A small network was trained on invented records. Each row is its activation on one of them, seen along a few directions.
Records have a field called S. Each example row is followed by its value.
The largest differences between rows may come from other fields.
Random noise pushes rows far along 23 fixed directions. That doesn't count. These rows show it; they differ only by the noise:
  43   45 -139 -196 -105   25  -69  253   62  203 -162  -51  180   79 -268  236 -230   15   63  197  162  254   -6   25  -77  -12  114 -235   -3   87  -77  -48  -43 -131 -175  -81  129  -25  -36  139 -303 -104
-242   19   81  221  -24   98    0   31   -3  -28 -137   -1 -124   67 -121   -2  245  -63  -54  -90  113  107   20   64   61    0  154   31  -97  -37  132   92   92  113 -110   19   38  -16  367 -260  233  106
  46 -432  177  -85 -291 -107  -50 -461 -311  -58  487  301 -287 -252  198  -88  -60  -68   77 -191   52 -257  -79 -369    3  268 -387  109  209   58  -54   91  -33   33   92   67  -17 -153 -168   77   53  341
-466 -486   98  -33  -97  -47  -91 -145  343  196 -137  -59  156  433 -107 -177  309  335 -150  -73   39 -265   95  120  204  327   73  294  -61 -240  -42  214 -161 -296  233   55  193 -317  281  106  -97   40
-133  107  168 -124 -320 -113  105  -34 -347 -309  252 -215   16 -222  260  112  108  317  210  -74 -235   86 -333 -479 -276  292 -272  131  193   26  -34  -48 -383   88 -149 -152  -48   72 -112  315 -458 -109
 127 -167   10  -83 -136 -207 -219  -89  240  -28   49 -139   63  224 -159 -117   96 -160  -24 -215  150    4 -472  -60 -119 -173   68 -198  -95  -38  -83   99  247 -257   48 -158 -454 -108 -150  -67  -32   55
 380  347 -215  121   51  106  -18  -19   40  189 -384 -266  183 -197 -319 -161  -88 -259  124 -110 -617   27   -2  413   30  167  299 -169  -59 -414  383  -78 -100   64  -27 -139  112  -85   49   51  200  136
  -8   62  299  -98   31  191   65  325 -346  284  -12 -142   63   53  215  -66  136  338  394  -59  292  322   63  181   -9 -276 -355  -39   70 -281  113  -66 -147  -67  -70   51 -294  277  119  188 -178 -254
-133   13  135    1   27  -59  203  397  185  -53 -262   40  134  -40   52  272 -129  -26  175  115   31  275 -536 -124  -36  316  -88  186  358  141  236    2 -245 -142 -150 -255  175  112  122 -110  -66  -76
-262  291  370  165   15 -219 -150 -115  476    3  366 -354  -16  -31 -145 -233  147 -113  231 -170 -165  253 -152  143 -225   -7   37 -141  -80  -17  -20  -30  228   15 -286 -246  -38  181  240  114 -274   -9
 104   71   28  369  365  412  -98  352   23  124  -38 -203  354  171 -291 -243 -115   82    4   -7 -401 -124  298  444  152 -492  287  129  100 -242   14  -10  504 -165  228   42  108  -71  -10  190  369   87
-351  329  -61   54  160  -73 -264  227 -210  -64  -44  -30 -474 -136  332  319   76  -81 -113  252  262  -53 -156 -299 -364  -57 -164 -323 -315  211   38 -110  106  193 -233  217  157  134   64 -261  -69  -24
 308 -267  -62  100 -288  -30  501 -165  -23 -358  -44  157   43 -171   36  165 -164 -406   -7  -19   96 -251 -334   -9 -136   49 -115 -254  -46  -51   62 -224 -291   82  -19 -298  -40  268  -24   94  -34  -94
  19 -338  -31  227   86   20   94   12  272  337  -81  142  -78  400  202  -52   41  214  153   16  414   -5   -1  265  -97  -64 -179 -191 -257 -358  -34   30    7 -353   70  118  104   18  185  230  114 -194
  73  447  414   33   15 -173  -99  -47  114   45  391  -53 -173 -280  -42   87  296 -166  484 -118  139  405 -193  131 -372  338   44 -188  125  141   43   -7  207  -11 -186 -509 -107  156 -277  -27  -92   98
-253 -103  389  192 -310  165  141 -226 -311  -67  310  -34   31  298   82 -392  260  408  447 -512 -243  444  -22   69   98 -194  168 -127  -36 -145   18  567  227 -129  -11 -212 -231 -134   18  478  235  259
-145  -70  230   40 -428  303   91  274 -181 -100   81   31   84  387   64   36  346  225  236  -12  114  128 -211   40 -254 -169  249 -200 -309  -65  -21  219  326 -289  133 -218   40 -234   18  271   26  -27
 -83 -249  324 -145 -172   86   38  -36  -51  -81 -178  168  117 -103   15  286  583 -232  -71  204  317 -437   88   67  -16  220 -109  296   55   86  102  -89  -93  -29  199 -118 -141  -26   72 -187  -74   -6
 179  413 -288  -96   58 -216 -201  298  -48  436 -457 -103 -256  -33 -439  -28 -121 -144  105 -239  503  507  236  280   69  284  329 -504  135  -53  255   -6 -274  180 -205 -187   11  163 -232 -244 -226   -4
-121 -270 -376 -278   95 -231  180 -104 -249  -77   42   29  129   24  -85 -239 -451  306 -173 -235  -64 -359  205 -127  385  332 -185 -198   -3  112 -252 -145  -37   66 -126   16  254  124 -430 -256   18  314
  18  -33 -156  -40 -159  129 -255  218  -73   16  -24 -204  134   39 -331 -171   17  120   -4  -20  -96  120  402  -89   73  -43  -36  287  -66  -76   38  -95   66  197 -310  331  167   -3  363 -256 -178   54
-284   69  197 -166  -77  578  128 -171 -221  -26  539 -195 -193  204  -15 -364   38  209  262 -160 -245  368 -178  454 -191  -67  142  -71 -599 -499  190  101   89   87   28 -370  297  -26   47 -157  235   40
 -66  111  -24 -133  -80  -68 -142 -170 -310  428 -293   -4  -11   27  -38 -250 -324 -407  146  -65 -123  -61  186  126  177   60  241  -81  353  -30  432  -54  -38 -102  224  -85   32 -179 -316  451  -81  153
  36   52  -70   72  151   37 -146  511 -101  -29 -285 -135 -113   14  142  123   48   84 -259  171  234 -103  -90 -119   -7 -124  -64  221   15 -218  -21 -132 -315   99  148  383 -147   10  379 -244   75 -167
 541 -515 -592  133  146 -383 -121 -224  395   97 -694   61  114  356   93   -3   53 -156  -43   21  356  -72  247   92   65  -48 -199   29 -304 -307   43   91 -468 -111 -166  505 -445  190  246  -78  121 -135

  21  260   56 -105  -37  103  395   25 -144 -131  169 -121   73   79  187  -54    5  547  -89  -60  -30  171 -153 -103   16 -160  -44   81   -6 -172 -299 -124 -167   35   69  -92 -197    4  -54  149  -33 -411 : s3
 132  -36   49  185  112    2   57 -137  403  230   -6  125 -161  217  -25  -97 -167 -269   81   31  207  331  -73  317  -16  -70  274   26  -44 -231   72  103  -87 -139  152  -60  -41  -75  238  132  316 -103 : s5
 -40  159  -79   84  -66  191   71  426 -111 -160  -38 -169  111  -41   16  140 -101   61 -164  215 -226 -223 -341 -233 -195   74   88  321  197  -58   74 -361   -3  -72  201  -28  332 -153   48   25 -121 -223 : s6
-138 -353 -302 -212  226   25  -25 -559 -140  130   51  123 -152  128  135   37 -326 -178   50   62  137   74 -191 -184  -67  270 -128  488  233   11  338 -110 -222 -151  102 -136  125    4 -505  -60   95  -83 : s4
 -90  -40   48  255   17  464  160  369  524  191  -71  -51  329  -50 -484  282 -100  173  -66  154 -194  143 -359   31  -84 -322 -225  -34   45   17  103 -133  513 -203 -409 -104  517   21  426  -96 -130 -324 : s9
-516  291 -176 -178  324   78 -448   26 -466   -9  200 -719   22 -255 -336 -201 -219   -1 -277  -68 -499 -119   16 -132   98   57  182  352  201  -97  113 -404 -101  295   51  100  105   38    6 -279 -215  162 : s6
 -92   38  226   33    1  165 -278  204 -121  299  115  107 -115  -21  -83 -266 -103  282   75 -117 -181  130  683  211  307 -240   82 -199   85    4  -71  509   76  125   89  286  185 -164   63  373  -48  274 : s8
 -40 -317  217 -204   19   53 -198 -394  477  283  360   -8   -7  223 -266  296  389  194 -143  139  620  208 -173   98 -198  -29   37  193  -81 -145 -432  118  -63 -342  213 -184 -392 -238   19   74 -140 -339 : s1
 262 -228 -260 -128   22  195  240  162  -63  -20 -355  -93  624   20 -598  463  188  324 -153   70  248  -51  256  265  169  -98   95 -250  -16   22 -372  -79 -112  -96 -122 -237 -208  171 -199  -42 -194 -155 : s7
 247  160  102 -411   33   16  -43  454   77  171 -235  189  150   29  100  230  149   38  176  329  396  130  162  134  -43   45 -166    7  -88  173  -30  -51   56 -102 -100   12  -94   77 -135 -281 -106 -141 : s8
 -56 -281  -73   12   92 -141 -182  -72 -185 -188    8   80 -251   81  128  -54  148  -68  -37 -300  245 -264  -88  -76  -73 -128 -109 -396  -96  169   90  296  124  -10  130 -115 -209  190 -614  -95  -37  177 : s5
-228 -118  -41 -227 -417  120  -58 -153 -218 -145   -1   17  -23   31 -273  164  265   82 -342    4  145 -172   17 -393   -7  192  201  279  101  169  -57   17  -49   73  124  -99   50 -337 -132  -79 -228  -76 : s1
 -12  120  449   61  -92   57   83  413  418  -91  -71  192 -281 -112  156 -195   79 -203 -378  -66  -58 -464 -495  -40   70   24  -31  187  280  -58  259   91   41   18  513 -138  148 -255   59 -207   82 -138 : s9
 -11  -24  278  397  -43  294  310  268  -31   14  186  123  -51 -282   -1   30  -54  445 -204 -132 -190  -38 -103 -120  263 -362 -280 -111  125 -153 -262   85  141  121  -43  316  102  -77  664   68  290  -22 : s3
-311  208  -26 -140   44   17  102   -5  -58  -39 -340 -227  156   71  -41   15   62 -140 -139   88  -59  -76   15  153   83 -192   98 -195 -240   23  121 -157  -41  124 -146  -82 -104  173  126  -91 -133 -116 : s7
 -78  142 -185   53  274    9 -148  162   36  321   56 -316 -172 -107 -505    5   -8 -113  -19 -169  393  -93  176  488 -153  263  290 -534 -118 -218   65 -348  -39   32  121 -356  291  302 -326 -139 -251  -59 : s4

Which value of S does each new row have?
 243   59 -246 -190 -167  -95   45   32  129  158 -199 -237  228   45 -214 -196  -47   53  -65  -88  -93 -274   43  114  -34  140  -66 -121  -32 -251   78 -357 -109  -70    9 -101  101   16 -192   83 -459 -270 : s6
 176 -189  107   44  281  -11  -16  689  394   73  -17 -257  501  -79 -273 -107 -242  595  -85 -188 -368   12 -227  146  417 -260 -276 -170  152 -184 -401  211   11 -175  -63  227 -128   91  379  -89   27  134 : s8
 -30   21  301  132 -247 -205   -9 -209  425   95  113 -307   81  -97  137 -282  220  393  118 -264 -628   92 -292  -91   29  169 -167   47  -61 -456  -62  305 -386  -79  -23  195 -158 -220  652  512 -139  -57 : s9
 153 -170   36 -315 -264  -23  -31   84  129  -43  198    0  162  -55    2   67 -111   48  247  142  -94  107  118   28 -124   -9 -139 -356 -468   32 -212  147  -99  -20 -235  106   61  112  158  182 -237   83 : s4
  69  113  204  422   57   35 -102  223  279  220   69   56 -307 -182  -15  182  407  -71  117   62  377  123   13  107 -227  196  -35   57  -60 -182   65 -116   51   10  -28  174  125   40  597 -184  169 -102 : s9
 151  139 -391 -256  259  -13  -25  268  200 -302 -312 -149  101  145   47  276 -216   36 -268  209   -8  266 -534 -223 -135 -339  -19    6 -205  143  -41   50 -141   24 -181    4 -270  150 -180 -420  -22 -325 : s3
 247  244   54 -213   -1   88   53 -162  179   12  121  -91  251  -20 -106   90  127  132  150   60 -164  303 -163   81 -163 -137  -67   23  -46   24  -87   -7  171 -100 -187 -279 -221   -8 -252   25 -152 -236 : s6
  60   30  -68  -64  -13  128  137  163  -42  279 -118   66 -131   98   74  212   42  251 -104   89  456   -3 -310   35 -136  -75 -195 -312 -196 -249 -108 -199   11 -171   13   -7   -6  -71   50 -105   25 -298 : s7
